A small network was shown many inputs. Here are its activations along a few directions, one row for each input.
Each table varies a few parts of the input and shows all the possible inputs, shuffled.
A made-up example of a description, with smaller parts first: one of 5 places around a ring, together with either a single point or one of 11 places along a line or (one of 3 separate values, together with one of 4 places along a line).
Shared parts are said once, and a part with two or three values counts as separate values.

Other details of the inputs vary at random and push rows far along two fixed directions, the same in every table; ignore that.

A family of inputs:
x1: [-20 -10   0 -17 -11 -54  -5 -18  16  49 -16  15  -3  13  19]
x2: [ 10   3  -1 -16 -22  -7  -9 -25   2  -6  -7  19  18   8  12]
x3: [  2  -2   0  11   1  17 -11   0  -7 -13   4 -12   0  -3  -4]
x4: [-13   1 -17  -9  -4 -32   1  -3   2  31   3  28  -2   5  -3]
x5: [ 20  12  21  -6  -4  -9 -34 -47 -12 -10  -6   3  31  18   3]
x6: [ 26  17  29  -2 -15  -1 -53 -50 -14 -23 -18  22  45   3   3]
x7: [ -8  -3   4 -19 -11 -61  -8 -13  16  49 -14  14  -8  12  18]
x8: [ 20   5  14   3   6  15 -30 -35 -15 -33  -3  -7  22  -6   0]
x9: [-18 -12  -3   2   5  -5  19  15   6  23   0  -3 -16  -2   7]
x10: [-17   8  -8  10   5   5  21  33  13   6  -3   7 -26  -3  -6]
x11: [ 19   2   8 -28 -16 -16 -31 -43   7  -5  -4  29  34  19  21]
x12: [ 12   4   9  14  16  44   1   7 -13 -44  14 -23  -1 -18 -17]
x13: [-10  -7  -6   9  10   0  24  33   1  12   3 -11 -24 -10   6]
x14: [-15  -9 -23  -5 -13  -8  38  34  15  14  -3   7 -21  -3   0]
x15: [-17  -4  -1   2   3  -9  20  14  13  22   5  -6 -11   0  -1]
x16: [  9  10  14  10  13  57  -5  -1 -20 -42  15 -25  12 -19 -15]
x17: [  6   3   3  15   4  23  -5   4  -3 -14  12 -14   1  -2 -11]
x18: [ 22  14 -10   8   9  57  -1   6 -20 -47   6 -11  19 -20 -24]
x19: [-14 -10  -6   9  10   3  26  30  -3   7   3 -10 -22   4   0]
x20: [  7  -5   2  10   1  14 -14  -8  -9  -7   2  -5   2   2   1]
x21: [-17  -6  -3   3   7  -2  25  32   2   8   6 -12 -24   4  -8]
x22: [  2   4 -15  -6   0  -5  -3  -4  -2   8  -1  15   9  -1 -10]
x23: [ -7  -2   0 -10  -6 -43  -6  -6   9  33 -12   6  -6   5  18]
x24: [ 14   5   1  -4  -3  42   2   3  -6 -43  13   0  16  -5   1]
x25: [ -2  -2   0  17  16  19  21  22   4 -16  13 -19 -14 -11 -14]
x26: [-16 -19  -9   8  10 -14  29  28  12  20   0  -4 -31  -3   2]
x27: [ -6  -4  -3  14   5  27  10  27  -2 -10  14 -19 -18  -7 -14]
x28: [ 23   7  -2 -22 -21 -22 -31 -47  -1   3 -23  24  32   9   6]
x29: [  6   7   8  -3  -1 -20  -7 -10   5  14  -2   0   4   2   7]
x30: [-17  -7  -5   2   4 -14  16  20   2  13  -2  -7 -17   8   2]
Description of these inputs: either one of 2 separate values or one of 8 places along a line or (one of 4 places along a line, together with one of 5 separate values).

A family of inputs:
x31: [  6  14  13  -4  -5 -43 -18 -20   6  25 -20   4   7  -1  -6]
x32: [ -1   5  -3  32  19  42  11  33 -10 -25  20 -12 -11 -12 -28]
x33: [ 20  11   1  -5 -10  30 -18 -13 -12 -40  12  11  28   7  -3]
x34: [-20 -13 -23   9   5   7  11  26  -2  11   2   5 -21  -8  -9]
x35: [-10  -3  16  18   2  39   9  24   4 -23  21 -16  -8  -2   3]
x36: [-16   0 -17   4  15   9  20  24  -4   7  10  -5 -10 -25 -12]
x37: [-25  -3   8  -9   8 -37   9   0   7  41   4   3 -15  18  14]
x38: [  1   7   1  28   7  27   1  30  -8 -22  -4 -21 -18  -9 -26]
x39: [ -5   0  20 -10  -6 -18  -5 -10  14  18  -5  -1   4  -4  25]
x40: [ 17  21  12   5  11   7 -27 -28  -9 -10   7   6  20  -3 -13]
x41: [  9  -4 -10 -14 -17  -4 -11  -6   2  -4 -10  21   9  11  11]
x42: [ 13   7   7   0  -1  17 -42 -43 -22 -20   7  15  31   3 -12]
x43: [ -7  -7  -6 -12 -22 -31   8   7  23  16 -23  28  -9  18  14]
x44: [-18 -10 -19  24  12   4  24  49   8  16  -1  -3 -36  -7 -14]
x45: [-10  -1 -19 -14  -3 -12  33  35  14  13   3   7 -10  -9   6]
x46: [ 11  11  24  -1  16  14 -21 -28 -27 -16   0 -14  24  -6  10]
x47: [ -2   7  -1 -12   3  -9 -18 -27  -5  12   7  17  12   0  -7]
x48: [ 11  -7  10 -11   6  -9  -5 -27   6  -5  12 -17   6  13   3]
x49: [ -7  -4   7   6  10  -1   1   2 -17   4  -7 -12  -8  -3  16]
x50: [ -7  -7  10   9  -4  11  11  18   7   0  -2 -13 -14 -13  20]
x51: [  6  -7 -21 -11 -10  -6   2 -14  -6  14 -10   6   8  -3   2]
x52: [  9  12   7 -16 -11 -14   4  -9  11  -6 -14  17  15  -3  10]
x53: [ -4 -19  -4  -4  12 -12  31  18  12  10   8 -28 -20  -6   3]
x54: [  2  -2  -9 -10  -7 -27 -25 -34  -8  21 -16  20  11  -5  10]
x55: [ 12 -16  -1   9  11  25  16  10  -8 -27   6 -36 -13 -12   1]
x56: [  1  18  14  -5  -6 -40 -20 -22   9  24  -9   8   3  12 -11]
x57: [  4  -7 -11 -17 -17 -19 -17 -35   0  20  -1  22  21  22  -2]
x58: [  9   2 -14  -9   3  18   7  -7 -10  -5   4  -5  19 -14  -9]
x59: [  8   4  -2   2  -3 -33 -21 -23   0  25 -21  16   4  -2   7]
x60: [  4   7  20  21  19  51 -13  -3 -31 -43  20 -22  12   2  -6]
x61: [-26 -18   1   9  -7  -3  21  37  21  18  -1  -6 -32   3  18]
x62: [  7   3   0  -4 -12   2  13   9   6 -14 -16  12  -1  -7   8]
x63: [  6  12  16   5 -11 -29 -33 -26   1   9 -11   9  10  18 -13]
x64: [  8  -1 -12 -21 -20 -28  -5 -11   5  12 -16  23   8   4  20]
x65: [ -5  12   0  -6  -3   7  25  21  18 -13   6   9  -5   2  -4]
x66: [ -1   3   3  -2 -12   4  10  10  13 -16   0  17   2  12  -2]
x67: [-15   0 -12  10  16 -17  27  35  11  30   0  -2 -23 -17  -9]
x68: [  1 -12 -22  -3  -7  13   2   0  -6   3  -3   4   2   4  -7]
x69: [ 20  -9  12  13  13  47  -7 -10 -14 -53  23 -34  10   4 -12]
x70: [  9   0  20   3   4   6 -37 -35 -25 -12 -10  -2  18  14  15]
x71: [-19  -5 -29  -3   7  12  41  35   9  16  21  -7 -17  -3 -17]
x72: [ 25  22  13  23   6  34 -23  -9 -24 -42  -9 -22  12 -21 -19]
x73: [  2  11  -8 -14  -5   6   9   8   6 -10  14  10   8   3   0]
x74: [ -1 -28  -5   0   1 -11  10   5   9   6  -2 -17 -21  13   6]
x75: [-21  -4  14 -11  -8 -30   9   5  28  36   6   5 -13  11  21]
- The inputs of x51 and x57 match in every part but one. If x64 is changed in the same way as x51 into x57, which row does it become? => x33
- What is each input in this table made of? => one of 5 places around a ring, together with either one of 3 separate values or one of 6 places along a line
- Which other rows agree with x34 in the place on the ring of 5? List them by row number. => x38, x41, x43, x44, x61, x68, x70, x74
- Change only the place on the line of 6 in x52. List by row number the other rows that result. => x31, x36, x45, x58, x67
- Which other rows agree with x48 in the place on the ring of 5? List them by row number. => x37, x40, x47, x56, x65, x71, x73, x75

A family of inputs:
x76: [ 12  12  10  -8  -3 -17 -28 -38  -4   5 -12   7  18  -4   0]
x77: [ 13  11   8   1  -6 -15 -31 -33  -9   5 -18  13  18   8  -3]
x78: [ -5   5   4  -4   0 -21  -7 -12   2  21  -9  10   5  -7   4]
x79: [  6   3  -9  10  11  19   5  12  -8 -10  10 -14  -1 -14 -18]
x80: [-13  -5 -10   8   1  -9  11  14   7  20  -5   2 -15  -2 -11]
x81: [  6   4   7   9   8  19   8  14  -7 -20  -3 -20  -8 -12   3]
x82: [ -7  -2 -19 -15 -16 -41  18  17  25  25 -18  38 -12   9   9]
x83: [-13   7  -2   5   6 -14  14  21   2  20  -7   3 -11 -10   0]
x84: [ -3  -2 -10  -3  -4 -18 -15 -12  -2  23  -3  14   1   5  -1]
x85: [ -4   7   8  17   5  24  -2  19  -6 -21   9  -5  -8   2  -8]
x86: [-12 -10  -6   7  10  13  31  35   3   4   9 -17 -20 -15   9]
x87: [-19  -8  -1 -17  -1 -43  16   2  21  39   3   6 -15  18   9]
x88: [ 11   1  13 -13  -4 -17 -24 -38  -3  -1   3   5  21  18   2]
x89: [-16 -13  -8   3  12  13  34  32  -2   2  10 -17 -19 -11   7]
x90: [-16  -8 -20  11  12  14  28  31  -3   7  10 -10 -19  -4 -18]
x91: [-15  -5 -22 -24 -31 -33  21  15  28  31 -13  31  -6   8   8]
x92: [  8   9  17  -2   4  12 -12 -15  -3 -11  11  -2  17  -1   6]
x93: [-15 -16  -6   6  -3  -7   7  17   6  13  -5  -1 -21   0   7]
x94: [-18  -6   3   0  -9 -41   8  10  22  37 -10  13 -19  23   6]
x95: [  4  -3   4  16   4  24   5  15  -8 -19  -6 -16  -8  -4  -1]
x96: [ 11  11   3  17   9  44 -21  -6 -23 -36   6  -7  12 -17 -19]
x97: [-10 -17 -13   5  10   8  31  31   0  -1   9 -22 -22  -5  -4]
x98: [-16  -8  -6   4  -1  -7   9  19  11  17  12   4 -17  10   1]
x99: [  5 -12  -2  -7  -6 -24  -5 -12   6  16  -6  -2  -1   6  11]
x100: [ 14   7   7  -4  -5 -19 -30 -36  -5   4 -11   8  19   0  -6]
x101: [-13  -3 -32 -13 -12  21  43  42   9  -6  11   7  -7  -4  -7]
x102: [-12  -6 -28 -27 -29 -31  23  15  26  35  -7  30  -2  10  10]
x103: [-14   5   5  10  10   7  28  40  11  -2   8 -15 -25  -4  -6]
x104: [ 14   4   1  -4  -5 -10 -29 -38  -7  10  -8  11  21   7  -3]
x105: [  4   0  10 -10  -6 -10 -30 -36  -7   0   4  14  19  21   6]
x106: [ 12  -6  12  -3 -10 -10 -28 -38  -3   0 -17   4  15   9  12]
x107: [  8   2  16   1   1  11 -12 -16  -8 -14  -5  -7  11 -11  13]
x108: [ -1   0  12  -4  -4 -23  -5  -7   2  14 -16   3   0   1  21]
x109: [ 12  10   7 -10   0 -13 -26 -36  -8  11  -5  11  25  -4   7]
x110: [-16 -11  -4   0   2  -7  17  12   9  15   9  -1 -13  16  -3]
x111: [ 16   0   7  -4   3  11 -11 -19  -7 -13   0 -13  10  -6   9]
x112: [ 12  20  25  13  11  40 -10   0 -15 -42  10 -13  16 -10  -3]
x113: [-20  -1   6  10  10  11  28  37  12   1  13 -11 -20 -10  -1]
x114: [  2   4  -4  -9   1 -23  -6 -15   4  23  -4   5   3  -2   0]
x115: [ 17  14  15   6  12  43 -10  -8 -11 -39  19 -20  15  -8  -8]
x116: [ 12  -2   6  -8   5  10  -8 -22 -12 -15   1 -13  11  -2   8]
x117: [ 12  -4   2   8   9  46 -13  -8 -27 -41  10 -15  11  -6  -3]
x118: [ -4   0 -13   9  11  26   2  10 -17 -12  12  -5  -2  -7 -16]
x119: [  9   9  23 -11  -6 -16 -26 -36   5  -1  -4   5  17   8   7]
x120: [-13  -6   3   4   0 -16  14  18  17  12   5  -4 -17   5  -5]
x121: [ -2   9  -4  18   8  22  -3  18 -14 -14   1  -3  -6 -10 -15]
x122: [ 18   2  14  -4  -9 -20 -28 -32  -6  -4 -18   1  14   8  12]
x123: [ 12  14   4   6  17  43  -7 -10 -27 -33  13 -13  22 -19 -11]
x124: [ -7  -3 -23   2  -2  15  35  41  15 -12   3  14 -17 -13  -8]
x125: [ -7   5 -19 -13 -22  -4  25  30  15   6  -9  20  -5   1   1]
x126: [  1   0   3  12   6  28   6  11   0 -16  16 -12  -2   3 -10]
x127: [-16 -24 -11 -10  -6 -37  14   1  13  39 -11   6 -17  18  14]
x128: [-13 -17 -15  12   6  16  21  36   1   2   9 -12 -25  -6   2]
x129: [-19  -7   1   6  -2  -8   6  18  12  12   6   5 -19   8  -1]
x130: [ 16  -4  13  -6  -9 -17 -28 -37  -3  -3 -14   0  15   4  10]
x131: [ 12   8   3 -15   1 -16 -23 -41 -10   7  -5   6  21   3   0]
x132: [ 12  11  18   6   0   3 -16 -10  -4 -19   1  -5  10   6  -5]
x133: [ 19  23  10  13  14  37 -12  -4 -21 -37   1 -16  13 -19 -16]
x134: [-14 -14  -1 -10  -7 -43  12   3  20  37 -14   2 -21   4  18]
x135: [ 22   8 -13  -4   3  46   2  -3 -13 -52  10  10  23 -10 -10]
x136: [  7   2  19  -5 -11 -17 -30 -38   5   4  -8  12  17  19   4]
x137: [  3   1 -10   6  13  19   8   8 -13 -13  11 -14   1 -10 -20]
x138: [ -2  -6   3   1  -8 -20 -14  -6  -1  12 -16   8  -5   9  14]
x139: [ 21   5 -10 -20 -15 -10 -17 -30   6  -8  -8  35  26   5   8]
x140: [-10 -17 -12  12   6  16  27  33   5   3   5 -17 -23  -4  -1]
x141: [  4   1   3   9   8  20   6  12   1 -17  18 -16  -2  -2 -11]
x142: [  5  10  -2  16  10  15   3  16 -10 -15   0 -12  -4 -13 -19]
x143: [ -8   0  10 -13   1 -20  -1 -13   5  16   5   7   7  12  12]
- The inputs of x107 and x108 match in every part but one. If x78 is changed in the same way as x107 into x108, which row does it become? => x83
- The inputs of x122 and x130 match in every part but one. If x94 is changed in the same way as x122 into x130, which row does it become? => x136
- What is each input in this table made of? => one of 4 places along a line, together with either one of 2 separate values or (one of 3 separate values, together with one of 5 places along a line)
- Change only the place on the line of 4 in x93. List by row number the other rows that result. => x117, x128, x138
- Change only the place on the line of 5 in x99. List by row number the other rows that result. => x86, x111, x128, x140
- Change only the choice among 2 separate values in x82. List by row number the other rows that result. => x125

A family of inputs:
x144: [  5  -1   8 -10 -11 -18  -7 -13   8   4 -13  10   6   6  18]
x145: [ 11   9   7   3  -2  -1 -24 -22 -11  -6 -11   5  13  -3  -1]
x146: [  9  14   6  21  14  52  -5  11 -19 -43  14 -16   6 -13 -22]
x147: [ 14   3   1  -9  -9   3 -13 -19  -4 -13  -8   9  16   1   7]
x148: [ -4   8   9  15  12  17   7  17  -2 -10  10 -14  -9  -7 -11]
x149: [-10  -4   1   1  -4   2  19  24  14   0   4  -1 -13   4   6]
x150: [-20 -18  -3   3   7 -14  20  20  10  24  10 -13 -25   8   4]
x151: [-11  -3 -14   4   3   3  16  22   5   7   7   3 -12  -1 -13]
x152: [  3   6  11  -1  -1 -24 -16 -18   1  14 -12   3   3   0   5]
x153: [ -1  -5 -10 -19  -9 -31  -2 -17   6  28  -9  16   5   5  10]
x154: [ 22  10   1   1   0  21 -26 -27 -19 -25  -4   3  25  -8  -8]
x155: [  2 -11   7  -6   1 -20 -12 -24  -3  16  -7  -6   2   8  14]
x156: [ -9  -4  -9  -1  -4   6  21  25  10  -1   7   2 -11   3  -3]
x157: [-11  -4 -14  -3   4   5  22  19   5   6  12   0  -8  -1  -7]
- What is each input in this table made of? => one of 2 separate values, together with either a single point or one of 6 places along a line
- The inputs of x155 and x150 match in every part but the choice among 2 separate values. If x147 is changed in the same way as x155 into x150, which row does it become? => x156
- Change only the place on the line of 6 in x146. List by row number the other rows that result. => x148, x149, x151, x156, x157
- Change only the choice among 2 separate values in x146. List by row number the other rows that result. => x145
- Change only the choice among 2 separate values in x153. List by row number the other rows that result. => x157
